A small network was trained on made-up records. Each row is its average activation on records with the value named, seen along a few directions.
Related values have similar rows: they may be neighbours, one step apart, or belong to one group.
(in the rows, 500 means zero)
Random noise pushes rows far along 3 fixed directions. That doesn't count. These rows show it; they differ only by the noise:
[515 524 538 330 654 337 651 421 569 675 527 657 713 513]
[592 351 462 471 665 356 470 498 355 388 481 488 512 394]
[467 625 586 274 629 356 730 391 678 819 543 731 790 588]
[501 482 531 493 545 502 489 523 461 504 460 500 461 551]
[555 368 460 483 617 406 483 524 389 408 467 489 488 472]


Field GUBE:
tet: [394 605 628 443 393 437 711 497 566 710 387 629 536 735]
gopar: [551 368 462 610 490 448 362 543 316 257 408 376 324 387]
did: [541 621 756 578 475 434 309 445 358 462 391 430 286 368]
fus: [382 454 552 558 242 677 392 692 484 360 264 360 198 889]
vumu: [512 536 499 609 464 697 413 551 522 484 532 413 394 496]
pil: [649 233 459 464 580 345 393 618 267 229 330 346 384 503]
zit: [374 703 523 778 279 857 307 496 500 442 592 330 191 449]
kuler: [562 558 632 451 682 263 476 332 387 570 567 578 602 293]
kepen: [605 550 423 546 496 621 435 443 526 453 633 463 597 253]
vizuv: [434 312 402 570 332 776 414 799 490 319 348 376 284 895]
fesol: [522 404 357 569 515 570 382 510 475 320 660 413 497 318]
sul: [470 326 236 840 320 655 274 625 315  69 543 235 146 410]
kazu: [552 717 893 541 488 534 385 409 355 664 390 442 333 354]
met: [422 546 400 556 500 600 517 448 555 520 675 473 542 374]
kubet: [374 761 711 460 404 723 528 546 688 788 446 561 487 743]
teb: [569 763 638 598 372 689 304 409 476 540 519 393 356 285]
rul: [580 624 529 472 599 317 525 271 515 583 614 597 665 178]
feg: [578 524 515 569 477 602 368 514 454 419 526 421 473 338]
tedeb: [313 600 482 492 394 625 718 504 762 780 570 641 618 740]
meb: [408 438 522 501 405 620 541 677 530 470 304 446 302 936]
nidob: [469 604 517 398 576 310 690 283 631 745 637 703 771 310]
fep: [621 497 555 455 508 463 441 504 464 435 457 407 497 432]
sug: [485 307 375 449 641 392 549 588 437 392 470 569 557 635]
tasu: [630 421 287 343 637 279 597 381 602 476 705 605 882 194]
Each value of GUBE is a pair of two hidden parts, and every pair occurs once (6 first parts, 4 second parts).
Q: kuler and zit share the first part; kuler and gopar share the second. Which value has the first part of gopar and the second part of zit?
A: sul
Q: rul and did share the first part; rul and nidob share the second. Which value has the first part of nidob and the second part of did?
A: tet
Q: tasu and fus share the first part; tasu and fesol share the second. Which value has the first part of fesol and the second part of fus?
A: meb
Q: vizuv and feg share the first part; vizuv and fep share the second. Which value has the first part of fep and the second part of feg?
A: teb
